A small network was shown many inputs. Here are its activations along a few directions, one row for each input.
In each table, some parts of the input vary, and every possible input appears once, in random order.
A made-up example of a description, with smaller parts first: one of 3 separate values, together with either a single point or one of 11 places along a line or (one of 4 places along a line, together with one of 8 places around a ring).
Shared parts are said once, and a part with two or three values counts as separate values.

Other details of the inputs shift rows strongly along two fixed directions, in all tables alike. That doesn't count.

Table:
row 1: [  3  -6   4   5   2   1   3  -1   6   7  -3 -15   6]
row 2: [ 5  1 -1 -4  4 -3  1 -3 -3 -1  6  1  2]
row 3: [  0  -3   2   3   2   2  -1   4   7   4  -5 -10   5]
row 4: [  4  -8  12  10   1   0   9  -9   7  15  -5 -22   6]
row 5: [ -4  -9  17  15   3   4   6   1   9  10  -6 -19   6]
row 6: [ 4 -6 12 10  7 -2  5 -6  2  6  5 -8  3]
row 7: [ 0  1 -1  0  4  1 -4  7  1 -3  2  2  3]
row 8: [ 1  4 -7 -7  0 -2 -2  0 -4 -6  5 10  0]
row 9: [  1  -4   1   2   1   2   0   1   5   4  -4 -10   5]
row 10: [ 0 -5  4  2  4  0  5 -2  1  4  0 -8  3]
row 11: [  4   2  -9 -13   6  -4   0   0  -6  -6   5   7   0]
row 12: [ -2  -7  16  17   2   3   5  -3   8  11  -2 -18   7]
row 13: [ 4  2 -5 -6  7 -3 -3  1 -5 -7  9 11 -1]
row 14: [ -1   2  -9 -10   5   0  -4   7  -3  -8   2   8   0]
row 15: [  3   2  -9 -12   6  -3   0   2  -5  -6   5   7   0]
row 16: [  6   3 -13 -14   2  -2  -3   2  -3  -5   2   5   0]
row 17: [  0   4  -8  10   6   2 -11   9  -1   0 -12  -9  -4]
row 18: [ -6   0 -18  -6   5  -9 -14   6  -6   5   8   3 -21]
row 19: [ 0  3 -4 -3  2  0 -3  3 -4 -7  6 13 -2]
row 20: [ -1   3  -8 -10   0   0  -1   3  -3  -7   1   9  -1]
row 21: [-1 -4  9 10  5  2 -1  5  3  1  1 -3  3]
row 22: [-17  14  12   2 -60   8  12 -24   1   3 -29  17 -14]
row 23: [ -6  11   3  -3 -29   2   5 -12  -4  -4  -8  17  -9]
row 24: [ 2 -1  1  1  7  0  0  0 -2 -2  7  5  0]
row 25: [ 2  4 -9 -8  5 -1 -4  4 -4 -7  6  9  1]
row 26: [ 0 -4  8  9  5  1  0  2  3  2  3 -3  3]
Description of these inputs: either one of 2 separate values or (one of 4 places along a line, together with one of 6 places along a line).
Start at row 5 and move only the place on the line of 6, one step at a time. The first step leads to row 14. Which rows follow, in order? -> row 20, row 10, row 15, row 11

Table:
row 27: [  7 -11   9   5  18   0   9  -1   6   7   5 -19  15]
row 28: [  7 -13  18  22  22   1   5   1   8  12   3 -28  12]
row 29: [  8  -4   0 -12  19  -5   4   0  -4  -8  23  11   8]
row 30: [-19   0  25  21 -38   3  10 -18   4  15 -14   1 -19]
row 31: [ 14  -4 -16  -8  44  -6 -13  18  -6 -10  27   1   9]
row 32: [  2  -3  15   2  -9   3  15 -11   6   5  -5  -9  12]
row 33: [  0  -7  10  16   6  -1   1  -3   3  11   5 -14  -2]
row 34: [  1  -6  22  16  -7   2  15 -14   5  10  -6 -13   6]
row 35: [ -7   7  -2  -2 -16   3   0  -2  -2  -5 -10  10  -6]
row 36: [  6  -8   0   3  25   0  -2  10   3   0   6 -14  11]
row 37: [  2 -17  23  23  23  -1   6   1   9  13  13 -22   9]
row 38: [  2  -6  26  16  -8   1  17 -19   5  10   3  -9   8]
row 39: [  7 -11  -1   8  21   1  -2   8  10  12  -1 -32  12]
row 40: [ -8  13 -16 -17 -21   1  -5   0  -9 -13  -9  25 -14]
row 41: [  6   7 -10 -21  -8   3   4  -3  -2 -11  -3  13  10]
row 42: [  2   6 -23 -15  10  -5 -13  10 -10  -9   5  13 -11]
row 43: [ -6  -1  28  11 -29   6  22 -23   7   8 -15  -5   6]
row 44: [ -9  -1  12  15 -26   6   6 -10  11  16 -24 -18  -4]
row 45: [ -1  10 -24 -14   2  -4 -17  11 -12 -12   1  19 -16]
row 46: [  4  -3  -1   2   8   4  -1   6   7   2  -6 -13  12]
row 47: [ -3   1  13   3 -19   4  12 -11   5   5 -11  -4   6]
row 48: [ -9   7  -3   5 -16  -2  -8  -2  -5   1  -3  10 -18]
row 49: [-1  7 -8 -5 -4 -1 -7  2 -7 -8  6 18 -8]
row 50: [-11  10  -7  -6 -28   1  -3  -3  -2  -1 -16  11 -14]
row 51: [  7  -7  -2   2  22   0  -3  11   5   1   5 -15  12]
row 52: [-16   3  18  14 -33   2   8 -15   1   7  -9   9 -16]
row 53: [ -4  10   5  -4 -27   1   7 -15  -6  -7  -1  24  -6]
row 54: [ -2 -13   7  16  19  -4  -6   7   4  13   9 -17  -5]
row 55: [  0  11 -23 -21  -1  -1 -11  11  -7 -15   0  19  -4]
row 56: [-15   1  15  20 -31   5   4  -9   8  16 -25 -14 -11]
row 57: [  9  -5 -25  -8  35  -4 -19  23   2   1   6 -18   6]
row 58: [  1   9 -15 -19  -3   0  -4   6  -5 -14   1  17   2]
row 59: [  2   3  -8 -11   5   0   0   4  -4 -10   3   9   4]
row 60: [ -5  15 -18 -18 -23   4  -7   3  -4 -13 -15  22  -6]
row 61: [ -1   1  10   2 -20   6  11 -11   7   5 -15  -6   9]
row 62: [ -4   9 -26 -18   1  -3 -16  12 -10 -12  -1  17 -13]
row 63: [-11  10  -2  -6 -22   0  -3  -3  -7 -10   0  29 -16]
row 64: [ -1  -5  22  19  -7   3  12 -11   6   9  -7 -13   4]
row 65: [ 11 -12   4   6  22   2   4   6  10   8   1 -27  20]
row 66: [  5  -8  -4   7  23  -6  -7   6  -1   8  13 -14  -2]
row 67: [ -6  14  -7  -6 -21   2  -4  -4  -8 -11  -9  24 -13]
row 68: [  0  13  -1 -14 -23   1   8 -13  -8 -14  -4  28  -3]
row 69: [  7 -10  12  13  19  -2   4  -1   4   6  13 -14   9]
row 70: [ 11   0 -30 -22  35  -6 -16  22  -5  -9  16  -1   4]
row 71: [  3  -4   0   7  12  -2  -2   3   0   5   2 -11  -1]
row 72: [  5   2 -15 -18  17  -6  -8  10  -9 -17  22  24   0]
row 73: [  7 -11   7   1  25  -4   5   2   1   2  21  -5  10]
row 74: [ -2   2 -15  -9   4  -3  -8   6  -4  -3  -1   3  -7]
Describe the family of inputs behind these rows. -> one of 6 places along a line, together with one of 8 places along a line
The inputs of row 58 and row 56 match in every part but the place on the line of 8. If row 59 is changed in the same way as row 58 into row 56, which row does it become? -> row 62
The inputs of row 52 and row 30 match in every part but the place on the line of 8. If row 71 is changed in the same way as row 52 into row 30, which row does it become? -> row 42
Start at row 41 and move only the place on the line of 6, one step at a time. The first step leads to row 32. Which rows follow, in order? -> row 43, row 68, row 38, row 29

Table:
row 75: [  2 -12  12   7  13  -1   9  -3   4   7   7 -10   4]
row 76: [  8   8 -20 -25  10  -1  -9   9  -9 -19  12  26   2]
row 77: [ -5   6   0  -8 -18   1   4  -8  -6  -9  -1  24  -9]
row 78: [-12  11  14  24 -34   2   7 -21  -7   9 -28  -3 -21]
row 79: [ -8   8 -13  -8 -21  -6  -8  -7  -4   8  -3   5 -20]
row 80: [  9  16 -35 -25   6   1 -12  12 -12 -21 -11  14  -1]
row 81: [ 8 -4  3  7 20 -3 -2  4 -2  1 17 -5  6]
row 82: [  1 -10  12   0  11  -2  12  -2   5   5   3 -15  11]
row 83: [-11   7   1 -11 -18  -2   7  -9  -8  -8   1  23 -12]
row 84: [  0   8  -1  -4 -19   3  -1  -7  -3  -9  -3  26  -5]
row 85: [  2 -16  12   4  13  -1  10  -5   6   6   4 -10   6]
row 86: [ -1 -12   2  10  -5  -1   0  -7  10  23  -6 -24  -7]
row 87: [  0  11  -1  -7 -20   3  -1  -6  -3 -10  -4  25  -2]
row 88: [-17   9 -10  -2 -21   8  -9  14   7  -7 -21   7  -9]
row 89: [ -8  10 -29 -18   7   0 -24  28  -5 -17  -1  18 -10]
row 90: [  5 -12  11   8  12   2   7  -3   6   7   5  -9   7]
row 91: [  9  -4   0  12  14   1  -1   0   1   6 -15 -22   2]
row 92: [  1 -12  12   1  13  -1  11  -3   6   6   3 -12   9]
row 93: [  1  -4  18  10  -2   4  11  -5   8   7  -2 -16  14]
row 94: [ 12  -3 -13 -10  33  -8  -7  13  -7  -9  25   5   5]
row 95: [ -1  15  -2  -9 -22   3   1  -3  -4 -11  -5  20   3]
row 96: [  5  -8  -3 -15  18   0   6   5   3  -5   7  -8  16]
row 97: [-10  -5   1  14   8   3  -8  20  11   7  -9 -23   3]
row 98: [ -6 -11  -7  10  20   2 -17  22   7   4  -1 -12  -5]
row 99: [ -1  11 -12  -2 -19   3  -6  -7  -9  -9 -23  15 -16]
row 100: [ -2   6  -1  -7 -19   3   1  -8  -3  -9  -3  25  -6]
row 101: [ 12  -5 -32 -22  27 -10 -17  15   0   4  14  -8   0]
row 102: [ -7   7   5  -1 -15  -3   5  -8  -8  -5   4  18 -12]
row 103: [  1  -1   8  22   4  -1   2  -7  -4  12 -14 -22  -6]
row 104: [-13   6   6   4 -46   3   8 -16   7  19 -24 -10  -9]
row 105: [ -1  13  -4 -11 -22   7   1  -5  -2 -12  -7  20   5]
row 106: [ -6   4   0 -12 -19   3   5  -9  -4  -9  -4  25  -9]
row 107: [ -8  11  12  16 -37   6   9 -17  -1   5 -36  -6 -10]
row 108: [13 -6  2  8 19  1 -6  3  3  0 12 -3 10]
row 109: [ 12  -3 -14 -19  32  -5  -5  14  -4 -10  19   2  13]
row 110: [  3   0   3  15   2   1   0  -5  -3   6 -16 -14  -7]
row 111: [ 6 -4 12 20 11 -3 -1 -3  0  7 14 -9  3]
row 112: [-10   9   1  -7 -18  -3   6  -9 -10  -7   3  23 -15]
row 113: [ -3  -9  18   3  -1   1  17  -7   7   7  -4 -17  12]
row 114: [  2  10  -9  -7  -1  -5  -7   1 -12 -13  14  24  -8]
row 115: [  1  -5 -12   1  16 -10 -10   2   0  16  14 -19 -11]
row 116: [ 1 -9  4  0 23 -8  6  1 -4  3 18 -6  0]
row 117: [ -7  -5  22  13 -12   0  15 -13   2   9  -2  -6  -4]
row 118: [ 9 -4  3 -2 19 -1  1  5  2 -1 10 -9 13]
row 119: [ 10  14 -22 -20   7  -2 -12  11  -8 -20  12  23  10]
row 120: [-23  11  -7   5 -21   0 -16   9  -8  -3  -9  17 -25]
row 121: [-12  -8   4  20  12  -1 -12  16   4  12  -2 -18  -8]
row 122: [-17   6  -6   2 -19   5 -13  12   4  -4 -18  12 -16]
row 123: [ 19  -3 -23 -15  42  -6 -15  18  -7 -14  30   9   9]
row 124: [  0   7 -10 -24  -3  -1   1   2  -7 -15   4  20   0]
row 125: [  2 -10  -4   6   6  -5  -4  -2   7  20   3 -23  -7]
row 126: [ -6   9  24  18 -39   6   9 -18   6   4 -16   5   2]
row 127: [  4 -12   3  -3  22  -4   6   2   0   1  13  -6   4]
row 128: [  3 -11  12   3  12   0  10  -3   6   6   3 -11   9]
row 129: [  2  -5  16   9  -2   7  11  -6  10   7  -5 -16  16]
row 130: [  6  14 -15 -14  -5   3  -7   3  -3 -16   2  21  10]
row 131: [-11 -10   3  19  12   2 -13  16   7  10  -4 -17  -7]
row 132: [  7  11 -12 -11  -2   1  -9   2  -5 -15   6  25   2]
row 133: [  3 -10   9  -1   9   3  12  -2   7   4   0 -16  17]
row 134: [ -3   8   0  -6 -18   2   1  -7  -6  -9   0  24  -8]
row 135: [  4  -8   9   1   9   4  10  -1   8   4   1 -15  17]
row 136: [ -6   8   2 -14 -19   2   9  -5  -3  -9  -6  13   2]
row 137: [ 15   0 -15 -13  31  -5 -10  15  -3 -11  20   3  15]
row 138: [  2  -8  13  10  12  -3   8  -2   1   8  10 -11   3]
row 139: [ -2  -6  20  20   1  -2   9  -9   2  10   7 -11  -2]
row 140: [ -1  -7   2   6  -7  -2   2  -5  10  23  -7 -28  -1]
row 141: [  0  -8  -1   4  -9   2   4  -4  12  22 -11 -29   5]
row 142: [ 12  -2 -15 -20  30  -4  -4  15  -4 -11  18   0  16]
row 143: [  3  -3  19  23  -1   0   3  -8   4   9   6 -10   4]
row 144: [  4  -9  12   5  12   1   8  -2   6   6   4 -11  10]
row 145: [  1  -2  21  22 -13   4   4 -12   6   7  -2  -4   1]
row 146: [ -1  18 -13  -9 -22   3  -2  -2 -10 -11 -25  10  -8]
Describe the family of inputs behind these rows. -> one of 8 places along a line, together with either one of 3 separate values or one of 6 places along a line
The inputs of row 131 and row 97 match in every part but the place on the line of 8. If row 127 is changed in the same way as row 131 into row 97, which row does it become? -> row 113
The inputs of row 123 and row 105 match in every part but the place on the line of 8. If row 145 is changed in the same way as row 123 into row 105, which row does it become? -> row 130
Start at row 82 and move only the place on the line of 6, one step at a time. The first step leads to row 124. Which rows follow, in order? -> row 109, row 118, row 137, row 126
Change only the place on the line of 8 in row 106. List by row number the other rows that result. -> row 75, row 112, row 117, row 124, row 128, row 133, row 136
Which other rows agree with row 106 in the place on the line of 8? List them by row number. -> row 84, row 85, row 86, row 90, row 98, row 99, row 100, row 108
Change only the choice among 3 separate values in row 121. List by row number the other rows that result. -> row 79, row 103
